Each row below holds a small network's activations on one input, seen along a few directions.
Each table varies a few parts of the input and shows all the possible inputs, shuffled.
Descriptions start from the smaller parts, as in this example, which fits no table here: one of 2 separate values, together with either a single point or one of 11 places around a ring or (one of 5 places around a ring, together with one of 6 places along a line).
Shared parts are said once, and a part with two or three values counts as separate values.
(in the rows, 128 means zero)

Table:
x1: [102  83 151 238 102 175 169 125  94 174 115]
x2: [139 173 113 101 108 127 182 123 178 163 192]
x3: [153 122 222  91 118 178 104 147 146 129  95]
x4: [ 99  93 173 243  83 173 160 100 121 132 121]
x5: [132 123 187  49 120 190 131 139 115 107 118]
x6: [102  65 119 231 127 119 201 168 114  90 112]
x7: [205 138 115 142  91 176  57 120 138 112 123]
x8: [162 109 193  84 154 185 120 156 119 161  89]
x9: [ 96 107 116 150 203 101  80 209 136 109 165]
x10: [134 124 190  60 127  87 126 134  97 115  72]
x11: [ 90  91 142 190  79 177 176  94  99 109 157]
x12: [201 116  68 139 144 106  95 199 122  69 115]
x13: [108 138 175 153 155 152  49 122 156 145 184]
x14: [ 40 134  97 101 121 126  82 127 125 137 154]
x15: [ 76 134 140 119 143  48  67 126 110 148 156]
x16: [213 133  92 138 121 175  75 136 115 146 117]
x17: [159 165  68 110 136 125  91  94  87  90  76]
x18: [ 74 126 130 113 122 152  73 126 145 142 196]
x19: [172 151  86 106  79 184  95 123 106  98 148]
x20: [ 77  86 116 171  99 149 187  81  90  99 131]
x21: [127 175  80 101 145  66 185  95 174 156 122]
x22: [151 167  67  96  97 157 104 120  89  94 115]
x23: [178 150 121 131 157 123 173 127 184 205 171]
x24: [176 167 147 135 133 118 163 106 220 169 178]
x25: [ 80  74 117 189 114 108 175  66  96 110  89]
x26: [117 124 152  59 142 127 126 117 114 107  45]
x27: [ 59 129 102 109 158  87  62 106 130 138 124]
x28: [179 166  97 117 118  80  94 110  80  93 101]
x29: [115 176  81  87 114 102 193 116 169 158 155]
x30: [109 130 157  45 119 161 137 136 109 102  80]
x31: [105 119 146 153 172 150  58 150 132 193 168]
x32: [164 145  93 136 180  72 194 186 181 133 162]
x33: [ 91  82 148 197 102  75 179  77  83 109 119]
x34: [152  88 166  86 167 117 137 213 139  83  70]
x35: [143 177 113 108 132  31 183 105 167 156 145]
What is each input in this table made of?
Answer: one of 5 separate values, together with either a single point or one of 6 places along a line
Changing only the choice among 5 separate values turns x16 into x23. The same change can be made to x28. Which row results?
Answer: x35
Change only the choice among 5 separate values in x17. List by row number the other rows that result.
Answer: x21, x25, x26, x27
List by row number the other rows that have the choice among 5 separate values in common with x4.
Answer: x1, x6, x11, x20, x25, x33
List by row number the other rows that have the choice among 5 separate values in common with x30.
Answer: x3, x5, x8, x10, x26, x34

Table:
x36: [125 132 133 169 108 135 191 105 168 165 169]
x37: [ 77  76 131 185  92 137 129  95  52  74  75]
x38: [135  99 174 161  99 206 124 116 106 132 119]
x39: [125 155 103 149 153 103 106 137 177 167 205]
x40: [128 176 117  67 165  73  97 141 172 166 163]
x41: [127 142 157  34 156 148  41 158 124 118 109]
x42: [ 69 105  89 191 109  77 202  84 102 117 129]
x43: [203 192  75  52 147  76 152 134 165 127 112]
x44: [210 161 116  22 127 138  97 160 108  79  65]
x45: [126 119 135 139 135 178  45 152 121 138 148]
x46: [112  68 174 179 115 163 142 133  94 108  97]
x47: [ 99 109 132 187 130 101 211 122 148 146 144]
What is each input in this table made of?
Answer: one of 2 separate values, together with one of 6 places along a line
Changing only the place on the line of 6 turns x42 into x43. The same change can be made to x37. Which row results?
Answer: x44
Change only the choice among 2 separate values in x45. List by row number the other rows that result.
Answer: x39

Table:
x48: [103 118 188  90 148 131 146 190 152 127 119]
x49: [128 120 135 122 113 207  60 140 112 117 163]
x50: [ 45 123  76 198 135  57 141  98 127 134 171]
x51: [ 84 119 184  65 150 152 153 140 153 129 127]
x52: [128  96 127 139  87 175 181 106  92  79  88]
x53: [ 63  86 175 174 139  91 194 130 157 194 193]
x54: [110 137 113 104 136  54  80 107  97  99 106]
x55: [207 178 119  97 120  96 131 121 168 138 133]
x56: [131 134 136 130 109 197  47 118 110 158 143]
x57: [ 95  85 113 232  94 126 219  89 109 133 142]
x58: [ 78 104 118 238 121 157  98 106 172 170 193]
x59: [ 89 138 188  66 147 133 142 120 145 171 112]
x60: [ 82 134  84  81 136  95  96 120  98  84 125]
x61: [142 184  90 189 138  93 193 107 177 165 208]
x62: [136 115 135 149  76 162 176  87  84 108  77]
x63: [119 107 186 100 176 116 139 161 152 152  95]
x64: [158 122 170 145 119 167  45 121 112 130 141]
x65: [201 167  81  90 133 120 146 167 174 127 149]
x66: [ 83 153  87  87 132  82  87  99  92 122 107]
x67: [183 191  87  80 114 126 140 115 164 170 136]
x68: [140 117 134 144 125 191  57 179 113 114 151]
x69: [ 97 128  81 105 139  80  92 161  99  81 119]
x70: [118 122 214  88 145 106 134 127 152 142 109]
x71: [210 161  89 102 158 106 143 147 166 149 127]
x72: [157  93 133 168 118 144 168 126  91 105  66]
x73: [155 106 154 161  85 136 163  96  94  92  72]
x74: [112 127  89 114 171  68  88 137 104 107  94]
x75: [158 111 143 153 156 177  54 154 110 139 132]
x76: [184 171  83  68 123 135 149 131 171 126 160]
x77: [144  93 127 161  96 159 178 139  90  79  80]
Changing only one part turns x73 into x55. The same change can be made to x52. Which row results?
Answer: x76
What is each input in this table made of?
Answer: one of 5 separate values, together with either a single point or one of 5 places around a ring
Change only the choice among 5 separate values in x65. List by row number the other rows that result.
Answer: x48, x68, x69, x77
List by row number the other rows that have the choice among 5 separate values in common with x59.
Answer: x48, x51, x53, x63, x70
Change only the place on the ring of 5 in x56. List by row number the other rows that result.
Answer: x49, x64, x68, x75
